A small network was shown many inputs. Here are its activations along a few directions, one row for each input.
Each table varies a few parts of the input and shows all the possible inputs, shuffled.
A made-up example of a description, with smaller parts first: one of 4 places along a line, together with either a single point or one of 11 places around a ring or (one of 3 separate values, together with one of 8 places around a ring).
Shared parts are said once, and a part with two or three values counts as separate values.

Other details of the inputs shift rows strongly along two fixed directions, in all tables alike. That doesn't count.

Table:
r1: [-10   8   1  -2  20  -5 -76   1 -14  -7   3 -25 -16]
r2: [-2 -9 -2 -3  0 -2  8  0  7  9  6 -3 11]
r3: [ 0 -2 -9 -2 -8 -4  7  0 -1  6 18  1 -4]
r4: [  0  -1  -5  -3  -2  -7   5 -10   3   2  17   7   0]
r5: [ 6 -4 -8  7 -6 -2  7 -4 -5  1 18  7 -5]
r6: [  1 -12 -10  11   1   6   8   2  -2   9   8  -1   7]
r7: [  1  29  31 -13   6   8 -13  14 -13 -32 -48   9 -12]
r8: [ 5  4  5 -9 -7 -4 20 -6  1 -7 -3 11  0]
r9: [ -3  -5  -7  -7  -5 -11  10 -14   2  -1  10   0  -1]
r10: [ 2 -6 -4 11  2  6  9  3  3  9 10 -1  3]
r11: [ 14   3 -16   7  -9  -1   0 -17  19   8   2   3  -2]
r12: [ 2  4 -3  0  2  1 -6 -1 -5  2 10  5 -8]
r13: [ -7 -13  -4  -4  -3  -4  11   1  10   8   4  -7   8]
r14: [ 17  24  29   4   2  30  33  20 -14 -16 -48  28   4]
r15: [-3 -7 -3  6  0  3  9 -1  6 14 10 -3  6]
r16: [  4  28  35  -6  19  17 -18  21 -11 -23 -60  10  -3]
r17: [ -3   0  -4  -3 -10  -6   7  -1   1   3  15   0  -3]
r18: [ 5 -4 -9 -1 -8 -1  8 -3 -7  3 17  3 -1]
r19: [ -3 -11 -11   7  -6   4   9   7  -1   8   6  -5   9]
r20: [  3  32  33 -10  11  12 -14  10 -14 -31 -49  14 -14]
r21: [ 1 -7 -4  6  1  7 10  0  4 12 12 -3  7]
r22: [ -2 -12  -3  -5   0  -5  10  -3   7   8   1  -5   9]
r23: [ -6  -4  -7  -8  -7 -13  12 -11   3  -1   9  -1  -2]
r24: [  1   3   8   1   3   8  11   4   2   4 -11   7   5]
r25: [ -7 -14  -7  -5  -1  -9  11  -4   9   8   0  -7   8]
r26: [-15   3   0   1  20   0 -72  14 -10   0 -10 -36  -8]
r27: [  2  -7 -14   0  -6  -2   6   0  -6   1  16   4  -1]
r28: [ -1  -5  -1   0  -6  -7   8 -11   5  -4  13   5  -3]
r29: [ 3 -3 -6  4 -4 -2  5 -5  1  1 22  5 -4]
r30: [ 14   1 -17   4 -12  -2   1 -15  19   6   2  -1   0]
r31: [-14   8   2  -5  16 -10 -77   3 -13  -8  -1 -29 -15]
r32: [ 2  3 -3 -3 -1  0 -5  2 -5  0 10  1 -6]
r33: [ 4 -2 -7  5 -4 -2  7 -3  0  4 20  8 -6]
r34: [ -5 -12  -4  -5  -2  -8   9  -1   8   8   1  -7   9]
r35: [ 15  27  33   1   3  31  30  28 -16 -26 -63  29   3]
r36: [  4   2  -5   2   0   1  -5  -3 -10   0  10   3  -6]
r37: [ 1 -7 -4 10  2  5  9  2  5  8 13 -3  6]
r38: [  8  17  29 -10   4  15  30  13  -4 -20 -56  22   5]
r39: [-10   7   0  -5  17  -7 -76   4 -14  -9   2 -30 -14]
r40: [ -4 -14  -1   4   1  -4   9  -3  11   6   6  -3   6]
r41: [  0  -4  -2   1  -6  -8   4 -10   4  -2  17   6  -1]
r42: [-4  0 -7 -6 -8 -8  8 -5  2  3 15  2 -1]
r43: [-6 -6 -5 -2 -3 -2  8  3  7 11  5 -5  9]
r44: [ 11   2 -18   4 -14  -4   1 -13  20   6   0  -3  -1]
r45: [-2 -6 -5  3 -4  4 10  5  5 10 10 -7  9]
r46: [ 14  28  31  -5  -3  11  35   5  -6 -28 -42  33  -6]
r47: [ 18  25  30   8   2  28  34  22 -13 -20 -50  28   3]
r48: [-16  -2   5  -2  25  -5 -68   4  -4  -3 -14 -31  -8]
r49: [-1 -1 -6 -6 -6 -6  7 -7  2  4 17  3  0]
r50: [ -1  -2  -5  -4  -3 -10   9 -14   2   2  14   4  -1]
r51: [ 15  32  31  -5  -4  20  37  12  -9 -22 -40  37  -7]
r52: [-6 -7 -3  3 -6  0  8  4  6 12  8 -8  7]
r53: [ 0 -7 -4  2 -1  6  9  3  4 10 11 -5  9]
r54: [  3  -6 -13   4  -3  -1   6  -3  -7   3  16   8  -3]
r55: [ -1 -12  -4  -2   3  -4  12  -6   8  10   4  -2   8]
r56: [  9  32  27  -7   5  15 -12  22 -24 -29 -49  12 -13]
r57: [-10   7  15   2  25  -1 -66  12  -8 -13 -27 -22  -7]
r58: [  0  -2  -4   2  -7  -6   4 -10   2   1  18   6  -3]
r59: [ -4 -15  -6   3   3  -8  12  -8  10   6   3  -3   7]
r60: [ -2  -2  -5  -7  -7 -11   8  -5   4   1  15   2   1]
r61: [ -4 -10  -4  -3  -4  -5  11   2   9  10   7  -4  11]
r62: [ 4  3  4  5  3 14 14  6 -1  6 -5  7  4]
r63: [ 4 -3 -7  7 -2  0 -1  1 -8 -4  8  8 -6]
r64: [-3 -7 -4 -1 -1  0  9  0  6 11  7 -3 10]
r65: [ 0 -1 -7 -3 -9 -3  7  0  1  3 18  0 -2]
r66: [ 0 -3 -4 -7 -5 -9  6 -8  3  1 16  3  2]
r67: [ 14   1 -16  10 -11  -2   2 -17  21   5   4   3  -3]
r68: [ 2 -9 -7  6 -2  5  7  2 -3 10 10 -7  9]
r69: [ 0 -3 -2  5 -9 -4  6 -7  1  1 18  6 -4]
r70: [-11  -1  -2  14  25  -1 -71  12 -15  -6 -12 -30  -8]
r71: [ -2   0  -1  -1  -3  -9   8 -14   1  -7   3   6  -4]
r72: [ -4 -14  -7  -2   4  -5  13  -8   8   9   2  -2   7]
r73: [  0  -6 -14   0  -9  -4   8   2  -5   2  14   2  -3]
r74: [-3 -8 -2  3 -3  2  8  2  5 12  9 -6  8]
r75: [ -1 -12  -1   2   2  -6  10  -4   9   6   1  -2   7]
r76: [  2   7  10 -10  -6   1  18  -2  -2 -11  -7  11  -2]
r77: [ 1 -7  7 -5 -2  4 21  2  7  1 -9  4  9]
r78: [ -1   1  -5  -2  -3  -4   6 -10   2   5  17   7  -2]
r79: [-17   4  -3  -6  20 -16 -69 -11 -11  -9  -4 -27 -16]
r80: [ 0 -8 -6  3 -2  7  9  3  3 12 11 -4  7]
r81: [-14   1   7   9  21  -1 -72   8  -8  -3 -12 -33 -10]
r82: [ -2 -10  -3   7  -1   0   9  -2   7   9   8   0   6]
r83: [-1 -8 -8  6 -6  4  9  4 -2 10  8 -8  9]
r84: [ -3  -3  -5  -8  -8 -13  10  -8   3   0  11  -1  -1]
Each input here is: one of 4 places along a line, together with either a single point or (one of 2 separate values, together with one of 10 places along a line).
Q: The inputs of r25 and r38 match in every part but the place on the line of 4. If r60 is changed in the same way as r25 into r38, which row does it become?
A: r66
Q: The inputs of r69 and r51 match in every part but the place on the line of 4. If r10 is changed in the same way as r69 into r51, which row does it become?
A: r62
Q: Which other rows does r54 become when the choice among 2 separate values takes its other values? List them by row number.
A: r6
Q: Which other rows does r50 become when the place on the line of 4 takes its other values? List them by row number.
A: r8, r46, r84
Q: Which other rows does r66 become when the choice among 2 separate values takes its other values? List them by row number.
A: r2
Q: A walk changes only the place on the line of 4. It starts at r67 and steps to r11. List the rest of the walk in order.
A: r30, r44

Table:
r85: [-4 -8 -9  2 -1 -7 -9 -5 -2  5 22 -4 -3]
r86: [ -3 -11 -10   4   0  -3  -4  -2   7  10  10 -10   6]
r87: [ 10   0   5  -9 -18   0  72 -11  17  -1 -10  31  11]
r88: [ -4  -5 -10  -1  -4  -7  -5  -4  -3   3  20  -5  -2]
r89: [  0   2   7   2   7   5  -6   6  -1  -2 -12  -3   3]
r90: [  3   4   8   1   5   7  -6   7   0  -4 -21  -1   1]
r91: [ 0  0 -2 -1 -2 -2 -1  0 -5 -1  9  2 -3]
r92: [  1   4   8   3   5   5  -7   8   0  -2 -18  -3   2]
r93: [ 2  0 -5  2 -3  0 -2 -3 -2  2  9  1 -3]
r94: [ -3   4   9  -3   5   4  -4   9  -4  -3 -16  -4   2]
r95: [ -3 -14 -22   4  -4 -11 -15 -12   5  14  34 -13  -2]
r96: [ -1   2   6   2   4   6  -7   5   0  -1 -13  -4   3]
r97: [  5  15  12   0   4   8  -7   6 -10 -13 -17   8  -6]
r98: [ -1   3   9   1   8   6  -4   8  -3  -4 -17  -2   0]
r99: [ -2   5   1 -11  -5 -14  -1 -15   7  -8   3   3  -7]
r100: [  5  -5 -12   3 -11  -1  23  -7   6   8  20   9   1]
r101: [-4 -6  1  0  3  1  0  3  1  5  2 -4  4]
r102: [ 1  5  3  2  3  1 -8  1 -8 -6 -2  3 -6]
r103: [  3  10   4   1   1   3 -10   3  -5  -5  -7   3  -6]
r104: [-4 -7 -2 -1  2 -1  0  2  1  7  5 -7  5]
Q: The inputs of r102 and r98 match in every part but one. If r85 is changed in the same way as r102 into r98, which row does it become?
A: r101
Q: Describe the family of inputs behind these rows.
A: one of 2 separate values, together with either a single point or one of 9 places along a line
